Each row below holds a small network's activations on one input, seen along a few directions.
In each table, some parts of the input vary, and every possible input appears once, in random order.
A made-up example of a description, with smaller parts first: one of 3 separate values, together with either a single point or one of 9 places along a line or (one of 4 places along a line, together with one of 8 places around a ring).
Shared parts are said once, and a part with two or three values counts as separate values.

Other details of the inputs vary at random and push rows far along three fixed directions, the same in every table; ignore that.

Rows:
row 1: [ -9   9  12   4   6 -11 -20 -12   4  -6   4]
row 2: [ -5   1 -16  -9   1  17  19  -1   5  -6   4]
row 3: [-12  -1   5  16  -5  -5   3 -10  -3  -4  -6]
row 4: [  5   5  12   2  17   1 -11  -5   1  -4   0]
row 5: [  4   5   7   1  15   0 -15  -5   2  -7  -3]
row 6: [ 3  2  8 -6 18 -1 -8  6  3  2  3]
row 7: [-26 -10   6  47 -49  -7  18 -29  -2   5  -4]
row 8: [ -3  -1  16   9   8  -8 -19  -8   1 -12  -1]
row 9: [ 17  -3 -10  -6 -13 -19   1  10 -12  19  -2]
row 10: [  3   4 -12  -4  -1  10   6  -3   3  -1   4]
row 11: [ -6   4  20   7  13 -11 -12 -10  -3  -8  -2]
row 12: [  7  -3  -8 -15   0  -6   7   7  -4   6  -1]
row 13: [  1  -2 -13  -3   1  23  12   0   3   1  -1]
row 14: [-6  0  2 -2  4  2 -1 -3 -3 -4 -2]
row 15: [  5  -3   4 -10  10   2 -13   4  -1  -6   3]
row 16: [ 10  -4  -8  -8 -13 -21   1  15  -8  21   0]
row 17: [  2  16  20  -7   1   1 -12   5  10 -14 -10]
row 18: [ -4  -4 -14  -2   5  21  16   7  11   1   0]
row 19: [ -7  -4 -13  -5   2  23  14   5   8   3   2]
row 20: [ 20  -5 -10  -7 -21 -36  -4  22 -21  18   5]
row 21: [ 2 -8 -8 -1  4 22 19  5  7 -4  5]
Each input here is: either a single point or (one of 4 separate values, together with one of 5 places along a line).
Q: Which other rows does row 6 become when the place on the line of 5 takes its other values? List them by row number.
A: row 1, row 16, row 18, row 19

Rows:
row 22: [-22   6   7  17  -6   3  -3 -28  12  -7   7]
row 23: [ -4 -12 -25 -13  -2  30  32   2   5  -5  -2]
row 24: [ -4 -14 -28   5 -10  28  35  16   8  13  -2]
row 25: [ -6  -1  13  11   6   8 -14 -10   7   0  -3]
row 26: [-1  1  9  3 17 -2 -7 -1  5 -5  3]
row 27: [  9 -22 -29   2 -30  22  40  16  -5  14   1]
row 28: [-15  -2  14  20 -24 -26 -20 -22  -8  -4   2]
row 29: [  0   4   6 -12  22  -3 -10   8  -3   2   2]
row 30: [  7   1  -5 -23  21  -5 -11  11  -2   7  -5]
row 31: [-20   6  10  12   9  10   3 -28  10 -11  -3]
row 32: [-12   2  15  19   6  17  -2 -23  13 -10   3]
row 33: [ 14  -3  -4  -9  10 -13  -4  21  -5  13   2]
row 34: [-19  -8  13  24  -3   7  -3 -20   5 -17  -1]
row 35: [  7  -3  -7 -13   8 -12  -4  23 -12  16  -2]
row 36: [  9   3  -2 -29  23  -1 -18   2   5 -12  11]
row 37: [ -8   4   1  -7   8   0 -18  -6   8   0   3]
row 38: [-12  16  16  19 -16  12  -4 -18  12 -16 -11]
row 39: [ -5  -7 -29  -4 -10  25  42   5   5  14  -3]
row 40: [ -6   5   9  -6  20   3  -6 -16   5 -13   0]
row 41: [ 10   7   2 -12 -16 -21   3  18  -8   8 -13]
row 42: [ 15   7  -5 -13  15   1 -12   7  -2   6   1]
row 43: [ -9   9   7  16   7  15  -5 -25  10 -12   1]
row 44: [ -5 -10 -23  -7   0  30  37   8   3  -4   5]
row 45: [ 10   1   1 -27  28  -1 -10   3  -1 -11   1]
row 46: [  4  -3   7  16 -23 -48  -3  10 -29  20  -1]
row 47: [ 16   5   3 -13  -4 -13  -1  29  -1   3  -7]
row 48: [-12  14  19  -3   8   9  -5  -1  10 -19  -7]
row 49: [-13   0  -4  20 -33  37  37  -5  19  -5  -8]
row 50: [ 23   0 -10 -12   2 -11  -7  12 -13   4   3]
row 51: [  7  -9  -4  -6  -7 -19   0  16 -20   7   0]
row 52: [-24   3  17  55 -36 -20 -14 -33  -9   9 -11]
row 53: [  9   3  -1 -18  22  -7  -3  15  -6   3   5]
row 54: [ 15   0   0  19 -30 -43  -8   4 -27  21  -2]
row 55: [  9  -4   5  -9  19  -5 -10   7  -1  -9   4]
row 56: [  0  16   9 -22   6   5 -14   3  16 -15   1]
row 57: [-16   0  13  20   9  11   1 -20  12 -17   3]
row 58: [ 18  -2   7 -21  26   5 -16   6   2 -10   6]
row 59: [ -1   2   5   1  10  13 -15 -16   3 -18   0]
row 60: [  4   7  -1 -24  23   2 -18   2   9  -2   9]
row 61: [ 19  -5   0  -1  -7 -16   0  12 -11  13   4]
row 62: [  8 -13 -28   5 -25  22  41  17   1  25   1]
row 63: [  2  -2   1  21 -43 -54  -6   0 -24  25   3]
Q: The inputs of row 24 and row 37 match in every part but one. If row 57 is changed in the same way as row 24 into row 37, which row does it become?
A: row 63
Q: The inputs of row 29 and row 60 match in every part but one. If row 48 is changed in the same way as row 29 into row 60, which row does it become?
A: row 56
Q: Describe the family of inputs behind these rows.
A: one of 6 places around a ring, together with either a single point or one of 6 places along a line
Q: Which other rows agree with row 32 in the place on the ring of 6? List them by row number.
A: row 25, row 27, row 49, row 58, row 61, row 62
